A small network was shown many inputs. Here are its activations along a few directions, one row for each input.
Each table varies a few parts of the input and shows all the possible inputs, shuffled.
Descriptions start from the smaller parts, as in this example, which fits no table here: values(3) and (point or line(11) or (line(4) and ring(5))).
Shared parts are said once, and a part with two or three values counts as separate values.

A family of inputs:
row 1: [-3.40 -4.78 -4.10 -1.66 -0.50  2.01 -1.10  4.95 -0.76 -0.06  1.86 -2.41
  4.56]
row 2: [-3.00  7.35  4.12 -3.41  0.04 -1.38 -1.99  0.21 -2.68  0.11 -1.98  1.08
  1.11]
row 3: [ 2.83 -2.21  0.09  1.82  1.06  2.15 -1.76 -3.92 -2.31  1.51  4.11  4.70
 -3.35]
row 4: [ 1.91 -0.54 -1.01  3.31  1.58 -3.93  5.28  1.65  0.41  0.06 -4.97 -0.85
 -1.54]
row 5: [-0.64 -0.40 -3.09  3.73  0.50  2.61  5.91  0.42  7.31 -0.65  0.71  0.99
 -0.23]
row 6: [ 0.17 -1.51  2.99 -3.77 -1.35 -2.75 -0.86 -5.32 -0.60  1.90  4.30 -1.34
  1.63]
row 7: [ 0.07 -2.11 -0.40  1.78 -0.85 -4.74  2.59 -2.45  4.61  0.97 -4.21 -4.86
  1.72]
row 8: [-3.61  2.53 -5.04 -0.59 -3.30  0.80 -1.20 -0.60  2.16 -3.27  2.03  3.40
  5.11]
row 9: [ 6.48 -0.37 -0.27 -0.90 -1.20 -6.03  3.65  0.73 -3.57 -3.40  2.47  0.91
 -4.10]
row 10: [ 2.95 -0.26  2.84 -0.75 -0.19 -0.26 -2.01 -3.85 -4.65  4.30  2.31  1.63
 -5.13]
row 11: [-3.78  3.30  3.89 -0.24  3.99 -1.63  3.72 -1.87 -1.24  3.93 -3.99 -3.29
  0.61]
row 12: [-3.60 -1.05  3.57 -1.80  0.70  0.24 -3.34  1.96 -0.79  1.35  1.25 -6.23
  3.95]
row 13: [-2.11 -1.01  1.25  2.80 -0.18  2.70  4.59 -0.62  4.71 -0.13 -4.11 -1.78
 -6.07]
row 14: [-2.61  2.95 -2.46  0.18  1.65  0.98 -2.49 -0.55 -1.80 -2.93  0.27  6.27
  3.86]
row 15: [ 1.72 -2.61  0.23 -2.29  0.03  4.66 -1.39  5.25  2.15 -2.18 -2.81 -4.94
 -4.94]
row 16: [ 5.82 -2.43 -4.92 -1.03 -3.15 -0.12  3.26 -0.98  1.92 -2.46  5.11  2.56
 -1.49]
row 17: [-1.20  3.39  5.57 -2.65  3.19  1.47 -0.25  3.91 -4.22  0.45 -1.33 -6.10
  2.37]
row 18: [-2.72  3.28 -1.87 -2.86 -1.99 -3.04 -5.41 -3.93  0.44 -0.17 -1.07 -0.22
  2.97]
row 19: [ 0.03  4.05 -3.92 -0.06 -3.56  1.50  0.41  2.56  5.40 -2.43  1.82  5.89
 -0.31]
row 20: [-1.26  4.69  1.69 -0.48 -4.55 -5.00 -2.57  1.09  4.20 -1.08  0.52 -0.22
  1.65]
row 21: [-0.90  4.74  1.30  0.72 -0.58  0.00 -6.32 -1.68 -2.77  2.29 -1.65  2.90
 -3.56]
row 22: [-5.53 -0.66 -3.65  3.39  1.70  1.64  4.37 -2.21  4.75  0.96  2.12 -0.06
  4.01]
row 23: [-1.50 -4.77  0.35 -0.63  3.43  2.54 -1.00  4.34 -4.82 -1.06 -0.69  1.09
  4.79]
row 24: [-1.28 -1.29 -1.74 -1.88 -0.79 -0.93  2.51 -2.86  0.49 -2.23  7.66  1.09
  2.05]
row 25: [ 1.72 -4.40 -4.33 -1.87  0.12  2.57 -0.09  7.33  2.80 -1.63  0.46 -1.82
 -0.09]
row 26: [ 5.03 -3.22  0.61 -1.89 -5.15  1.23  2.15 -1.93 -0.76 -2.50  0.47  0.53
 -5.79]
row 27: [-0.79 -1.62  1.91  3.70  3.81  5.22 -4.91  4.25 -1.34  2.12  1.63  0.74
 -1.44]
row 28: [-0.53 -2.25 -0.93  6.99  1.95  4.15  1.29 -3.11  1.28  3.64 -2.09  2.72
 -0.79]
row 29: [ 0.67  2.91 -2.02 -0.98 -6.37  2.33 -0.90  1.08  1.86 -1.37 -3.62  3.22
 -4.72]
row 30: [ 3.46 -1.42 -0.37 -0.62  2.60 -2.63 -0.27  8.44 -2.37 -1.69 -2.60 -3.55
 -0.97]
row 31: [ 1.70 -2.60  1.03 -2.11 -1.64 -2.08 -2.38  4.46  1.92 -1.28 -0.87 -7.82
  2.37]
row 32: [-3.04 -2.38 -1.09  1.03  1.15 -1.81  0.98 -5.68  1.79  3.95 -3.44 -3.77
  3.34]
row 33: [ 0.24  1.70  5.47  2.18  3.68  3.84 -4.18  3.01 -3.18  2.68  0.42 -3.16
 -1.51]
row 34: [ 5.15 -2.25  1.13 -3.00 -4.23 -6.01  0.37 -3.02  1.24 -0.58  2.36 -2.65
  0.88]
row 35: [ 1.67 -2.28 -0.69 -2.09  3.08  0.03  1.82 -3.26 -4.24 -1.54  3.62  4.94
  1.72]
row 36: [ 1.20  2.78  5.35 -5.71  1.75 -2.90  2.29 -2.63 -4.84  0.91  2.05 -1.18
 -1.32]
row 37: [-0.53  2.58 -0.64  3.28 -1.17  3.66 -4.55 -1.55 -0.41 -0.15 -0.37  7.09
 -1.22]
row 38: [-1.58 -2.65 -1.92  3.89  4.77  1.78  3.90 -3.02 -0.40 -0.19 -1.95  2.15
  4.38]
row 39: [ 2.67  4.21 -0.63 -0.28 -3.06 -3.57  0.05  3.09 -1.02 -3.48 -2.98  4.13
 -1.00]
row 40: [-1.86  0.59  1.71  4.74  3.02  0.68 -0.18 -3.69 -0.67  5.32 -2.80 -1.82
 -3.47]
- What is each input in this table made of? => values(4) and ring(10)
- Changing only the values(4) part turns row 25 into row 16. The same change can be made to row 12. Which row results? => row 6
- Changing only the values(4) part turns row 28 into row 37. The same change can be made to row 5. Which row results? => row 19
- Which other rows does row 21 become when the values(4) part takes its other values? List them by row number. => row 10, row 33, row 40
- Which other rows does row 8 become when the values(4) part takes its other values? List them by row number. => row 1, row 22, row 24

A family of inputs:
row 41: [ 1.10  3.39 -2.56 -0.81 -4.06  1.37  5.28 -3.56  4.22 -4.90  3.86  8.80
 -3.67]
row 42: [-2.61  1.05  0.14  1.79  4.32 -1.18  0.93 -0.25 -1.41  2.72 -0.33  0.47
  0.35]
row 43: [-2.85 -1.69 -1.61 -1.24  0.17  2.68 -0.53  1.47 -1.12 -0.21 -0.33  0.21
  3.96]
row 44: [-0.10  0.07  3.15  1.96  3.76 -1.57  1.51 -2.31 -0.08  2.07 -0.38 -1.51
  2.06]
row 45: [-2.40 -2.14  1.40 -1.15 -0.01 -0.73 -0.32  0.52  2.30 -0.71  0.87 -2.86
  3.68]
row 46: [ 3.95 -3.12  0.68 -1.75  0.40  0.36  0.67  3.34 -1.33 -0.51  1.27 -2.12
 -3.16]
row 47: [-0.85  3.45  1.56 -2.54 -0.20 -3.14 -3.73 -0.26 -2.64  0.65 -0.03  0.03
 -1.00]
row 48: [ 1.61 -0.94  0.43  0.27  1.07  3.29 -1.89  3.48 -3.00 -1.84  0.18  1.76
 -0.83]
row 49: [-2.55  0.47 -1.35 -1.56  1.27  0.59 -1.12  1.67  1.36 -0.53  1.63 -2.27
  3.96]
row 50: [ 0.73 -1.52 -1.03  0.33 -1.10  1.00  2.08  0.89  1.94  2.29 -3.35 -3.86
 -2.28]
row 51: [ 3.78  1.15  2.47 -3.95 -1.08 -2.65 -1.64 -2.79 -2.80  0.52  0.14 -3.70
 -0.34]
row 52: [ 0.12  0.30  1.48  2.05 -0.49  0.84  0.18  1.26  3.73  1.48 -3.20 -2.69
  0.13]
row 53: [-0.87 -3.49 -0.95 -2.76 -0.16 -0.35  1.07 -1.11  0.60 -0.87  0.88 -5.18
  2.13]
row 54: [ 1.50 -0.80  1.02  0.94  2.95 -0.91  3.14 -3.93 -2.19  1.86  0.26 -4.30
  0.84]
row 55: [ 2.29  2.44  4.63 -2.60 -0.86 -3.30 -3.06 -1.07 -1.02  0.85 -0.02 -1.24
  1.13]
row 56: [-2.74 -1.11  0.19  1.49  4.10  0.81  0.30 -2.70 -3.12  1.19 -2.81  1.98
  0.84]
row 57: [ 2.05  1.19 -7.10  2.00 -5.45 -4.66  5.42 -0.60  5.45 -6.14  1.91  7.16
  1.03]
row 58: [-0.03  2.08  1.18 -2.59 -1.55 -0.78 -2.92 -0.11 -4.71  1.66 -1.63  2.15
 -0.01]
row 59: [-1.77  0.05 -1.45  2.51 -0.83  3.78  0.00  1.82 -0.23  1.49 -4.52  0.52
 -0.59]
row 60: [ 0.16 -0.52 -4.69  4.09 -3.90  2.72 -1.94 -6.98  3.66  0.54  5.45  8.06
 -2.34]
row 61: [ 2.41 -1.66  3.05  0.39  0.35  0.03 -0.80  4.86 -0.02 -0.54  1.41 -0.07
 -1.44]
row 62: [-2.86  1.35 -1.16  2.49  0.01  1.22 -0.63  1.83  1.92  0.83 -3.01 -1.61
 -1.77]
row 63: [-0.06  0.01  0.55  0.64  1.29  0.58 -2.02  4.51 -1.53 -1.89  1.72  0.26
 -2.67]
- What is each input in this table made of? => values(3) or (line(4) and values(5))
- Which of the alternatives is row 47? => line(4) and values(5)
- List by row number the other inputs of the same sort as row 41. => row 57, row 60
